A small network was trained on made-up records. Each row is its average activation on records with the value named, seen along a few directions.
Values that are neighbours, or in one group, have similar rows; names and order tell nothing.
In the rows, 500 means zero.
Strong random noise was added to every row along 2 fixed directions; ignore it. To show where, here is one row again and again, with new noise each time:
574	414	520	413	434	283	582	525	442	493	480	321
503	385	465	372	428	397	591	451	376	393	505	369
630	398	457	540	516	577	481	389	573	528	517	466
499	390	479	355	416	343	607	478	360	395	498	343


U, 10 values:
u1: 489	646	587	539	556	395	546	679	503	458	350	524
u4: 376	384	524	365	410	532	581	425	415	393	644	538
u5: 279	528	535	407	352	312	592	610	465	645	582	387
u3: 585	658	456	683	684	623	383	582	611	498	506	542
u2: 537	388	481	431	460	416	581	426	411	447	466	375
u6: 574	618	643	676	528	537	394	573	671	866	502	671
u10: 501	520	389	416	534	452	455	537	519	462	584	481
u9: 428	524	612	562	424	413	504	608	435	537	396	590
u7: 673	625	468	625	601	501	356	542	701	542	549	481
u8: 332	588	568	427	510	529	527	520	347	397	323	581
The values of U form a ring.
Question: Going along U from u9 by way of its neighbour u8, in what order are u1, u5, u2, u7 met?
Answer: u1, u7, u2, u5
Question: How many steps from neighbour to neighbour lead from u10 to u3, at the fewest?
Answer: 2

S, 11 values:
s7: 389	385	427	359	375	415	522	424	398	570	542	399
s2: 232	284	503	111	160	201	696	472	245	409	727	382
s11: 638	378	419	539	576	733	451	315	600	410	532	552
s6: 325	420	435	404	560	897	529	243	414	278	406	672
s4: 358	513	514	584	559	932	439	404	443	380	503	723
s9: 316	390	430	435	485	717	654	316	314	332	562	466
s1: 348	671	470	561	576	507	448	600	484	547	497	587
s3: 470	543	598	529	362	360	512	603	309	472	342	620
s10: 666	420	323	541	627	683	441	350	537	324	564	523
s5: 259	705	414	515	560	705	466	583	537	405	558	642
s8: 681	445	310	467	603	736	424	302	478	213	567	519
The values of S form a tree with 2 forks.
Question: Which values are neighbours of s11? Give them in the order they are listed.
Answer: s9, s10
Question: Which values are neighbours of s2? Give them in the order they are listed.
Answer: s7
Question: Which values are neighbours of s5? Give them in the order they are listed.
Answer: s1
Question: Which values are neighbours of s3? Give them in the order they are listed.
Answer: s4
